cols: M Y S K
nem: [  3   1 -26   1]
Rogi: [ 11   0 103  -9]
dul: [  3   0 103  -9]
Veka: [  3   1 -26  -2]
naz: [ 17   0 -94   7]
start: [ 11   0 103] -> Rogi, 1
[ 11   0 103  -9] -> Rogi

cols: E Z D H P
Fes: [  0 122 -12 -32  -8]
budi: [  0 -12 122 -32  16]
dazon: [  0 -12 122 -32 -16]
col: [-8 16] -> P
[  0 122 -12 -32  -8] -> Fes
[  0 -12 122 -32 -16] -> dazon

cols: U B N Q C
Kose: [  5 -20  -7 -22   2]
pomak: [ 15 -47  18 -48 -29]
suke: [ -4 -44  -4   4  59]
Kuzo: [-13  61  17  27 -36]
zek: [ 11 -39  72 -41 -64]
Bofe: [ 15 -47  23 -48 -29]
tafa: [-13  32 101   4 -36]
gunu: [ -12  101   32    4 -109]
Lufaf: [ -51   68 -117   24   47]
Mem: [61 17 23  3 16]
col: [ 15  -4 -13  11  15 -13 -12 -51] -> U
start: [ 32 101   4] -> tafa, 2
col: [ -36  -64  -29  -36 -109   47   16] -> C
start: [101  32   4] -> gunu, 2

cols: G A X L T V
bezer: [-55 -19 -60 -30 -39  78]
Vezi: [ -9  21 -23  25 -42 -45]
bisi: [ 19 -49  33  -1  40  65]
Zil: [-53  29   7  68 -49  69]
fozi: [  9  -8 -30 -19  39  72]
fen: [-85 101 -80  44  -1  56]
fav: [ 81 -80 -44 -71  40 -40]
Godeb: [-12   8 -11 -28  -6 -74]
poza: [ -8 -31 -58  -5 -46  63]
start: [ -8 -30] -> fozi, 2
col: [-40 -74  63] -> V
start: [-60 -30 -39] -> bezer, 3

cols: fibas Suz nerot sonep Nilet zome pova daru tosa
tapen: [10 14  8  9 12  9 12 10 18]
Pufab: [12 15 15 12 10 16  9 14  8]
Viga: [ 5 19 16 13 10 15 10 14  8]
bipa: [12 11  8 12 13  9 15 10 16]
dodu: [ 9 15  9 11 13 15 12  9 14]
Pef: [34  7 11 11  8 10  7 10  8]
purem: [43  4 10  8 10  8 10  7  9]
regor: [14  9  9 10 12  8  6 11  6]
Ragi: [ 8 12 13 12  9 12  9 10 12]
gonop: [35  3 10  9 10  6 11  8 10]
start: [11 13] -> dodu, 4
start: [ 9  9 10 12  8] -> regor, 2
start: [ 9 10 12  8  6 11] -> regor, 3
col: [ 8 15 16  8  9] -> nerot
col: [11 15  7] -> Suz
start: [10 14  8  9 12  9] -> tapen, 1
col: [11 10  9] -> nerot

cols: kebut lud Kabi musiz vubo Livam
raf: [-84  58  42 -37  82 -39]
Vavov: [-64  44 -51  55  20  30]
podas: [ -6  97 -96  86  26  28]
col: [-37  55] -> musiz
start: [-51  55] -> Vavov, 3
col: [-39  30] -> Livam

cols: mizo vanaz Ralet vaf bes geviz bev Lop
bosa: [-14 -46 -51 -12   0  41 -13  26]
guba: [  9 -36 -52 -20   1  19  -7  45]
pugap: [ 24 -20 -51  -6  10  17 -13  49]
foma: [ 42 -29 -50 -19  -1  17 -15  72]
Detat: [ 23 -29 -70 -17   3   4  -5  76]
nuv: [ 34 -44 -13   8 -26   5  -7  69]
kur: [ 38 -18 -69  -3  18 -11 -24  62]
sufa: [ 13   9 -59 -27   4   5 -27  76]
Gek: [ 34 -26 -44 -13   8  -5 -34  84]
kivog: [ 38 -18 -69  -3  18  13 -21  76]
fega: [ 45  14 -90 -17   8  10 -12  45]
col: [-13  -7 -13 -15  -5  -7 -24] -> bev
start: [ 34 -26 -44 -13   8] -> Gek, 1

cols: R J F W
Folop: [-100   52   32  -19]
kem: [  32 -100   52  -10]
zepom: [  25 -103   52   32]
fena: [-12  -8   3 -12]
col: [ 32 -12] -> W
start: [  25 -103   52] -> zepom, 1
start: [-103   52   32] -> zepom, 2
start: [-100   52   32] -> Folop, 1

cols: zipo Nizi duvu nupi dipal
vusen: [30 42 36 25  8]
Batot: [-16  26 -32  54  70]
sukof: [-16  28  38  35  35]
robek: [ -90  -82   71  -77 -104]
fusu: [ 21  42 -55  85  51]
Veniz: [ 31  26 -22 -34   0]
Mav: [65 90 32 85 46]
ruf: [-26   3 -74  19 -48]
start: [-82  71] -> robek, 2
col: [-32  38  71 -55] -> duvu

cols: tudo ruzun pup Gesev pufi Por miv
gat: [-65 -52 -56 -62 -54 -49 -61]
siv: [  32  -10 -115  -95  -17  -20    1]
roba: [   9  -10 -115  -95   16  -52  -14]
lepas: [-20   5  84  63 -17  32  -3]
start: [-20   5  84  63 -17  32] -> lepas, 1
[   9  -10 -115  -95   16  -52  -14] -> roba
col: [-95 -95] -> Gesev
col: [-17  16] -> pufi
[  32  -10 -115  -95  -17  -20    1] -> siv

